A small network was shown many inputs. Here are its activations along a few directions, one row for each input.
In each table, some parts of the input vary, and every possible input appears once, in random order.
A made-up example of a description, with smaller parts first: one of 8 places around a ring, together with either a single point or one of 11 places around a ring or (one of 3 separate values, together with one of 6 places along a line).
Shared parts are said once, and a part with two or three values counts as separate values.

Other details of the inputs vary at random and push rows far along three fixed directions, the same in every table; ignore that.
These rows show it; all are for the same input, with only those details redrawn:
[ -4.7  39.7 -41.3 -43.9  -4.2 -22.1  39.0  56.9  40.5 -10.7  38.8]
[  3.9 -45.2  40.0  63.6   3.3 -16.7 -33.6 -39.9 -43.6   4.1 -62.2]
[ 52.0 -50.6  21.5  -7.2  63.0 -28.9 -11.8  -1.5  36.4 -41.8  48.9]
[ 13.4 -10.7  33.5 -35.5  15.0  17.1   4.7  -9.3  43.5  -5.2   8.4]
[ 13.1 -10.5  30.6 -36.7  15.7  16.0   4.4  -8.6  42.6  -4.5  10.0]
[ 15.0  -2.5 -44.4  22.0  21.1 -64.8   8.6  43.4  -5.8 -27.1  27.0]
[-19.6  29.4  36.6 -74.0 -24.3  60.4  25.4 -10.7  59.3  25.9 -16.8]
[-45.5  36.6 -15.8  28.9 -55.9  -7.0  11.6  11.5 -37.0  33.8 -71.5]

Table:
x1: [ 43.4 -27.2  14.4   7.8  10.1  36.9 -21.9 -19.4 -14.7   8.6  -7.2]
x2: [-28.3  40.8 -31.6 -14.2 -29.7 -12.8  33.1  38.7   5.0  12.0 -13.5]
x3: [-80.0  44.4 -18.5  29.2 -52.0  -1.2   2.1 -11.0 -48.1  24.8 -42.8]
x4: [  8.8 -31.8  38.9  22.9   5.7  -0.5 -14.6 -26.4  -8.3   2.9 -31.2]
x5: [ 14.9  14.4 -46.5  35.6 -30.1  -2.3  -1.7  25.6 -54.5  20.1 -21.3]
x6: [ 39.7 -21.2  13.7  -1.9   4.4  39.7 -19.7 -19.8 -13.9  12.3  -7.7]
x7: [-32.5  28.9 -44.7  -9.2   9.3 -31.4  17.3  28.9   9.6 -26.4  60.4]
x8: [-18.4   7.9 -45.9  27.8  22.4 -55.1  -1.7  22.2 -14.7 -36.2  53.8]
x9: [ -2.0  -4.3 -34.5  50.9   0.0 -60.1  -1.5  25.4 -38.1  -9.6 -18.4]
x10: [-22.4 -16.8  29.8   5.8   8.4   8.0 -17.0 -39.3   1.6  -7.9  14.2]
x11: [ 19.7 -24.0  24.1  46.3 -20.7  39.9 -37.4 -40.5 -57.5  29.9 -65.8]
x12: [-11.0 -35.4  25.2  35.1  25.2 -12.7 -27.7 -40.8 -19.0 -22.7  18.1]
x13: [-42.0  67.8 -24.1 -51.3 -45.4  18.0  45.4  34.6  28.2  28.6 -16.5]
x14: [-41.9  27.2  30.3 -70.7  -5.0  56.5  12.7 -30.5  54.7   6.1  32.5]
x15: [ 31.4  -1.2  17.4 -21.9  -9.8  60.4  -5.8 -13.9   3.1  21.7  -6.3]
x16: [ 13.3  -3.1 -44.7  20.0  22.2 -66.4   9.8  42.9  -7.7 -25.7  27.4]
x17: [ 33.2  -5.8  13.7 -18.9  -0.2  54.0 -12.5 -19.6   1.7  18.9  -5.3]
x18: [ 46.7 -46.8  22.5 -10.4  51.5 -24.9  -7.2   1.2  36.9 -31.9  47.0]
Changing only one part turns x15 into x4. The same change can be made to x5. Which row results?
Answer: x18
What is each input in this table made of?
Answer: one of 3 separate values, together with one of 6 places along a line
Which other rows does x9 become when the choice among 3 separate values takes its other values? List them by row number.
Answer: x8, x11
Which other rows does x3 become when the place on the line of 6 takes its other values? List them by row number.
Answer: x7, x8, x10, x12, x14
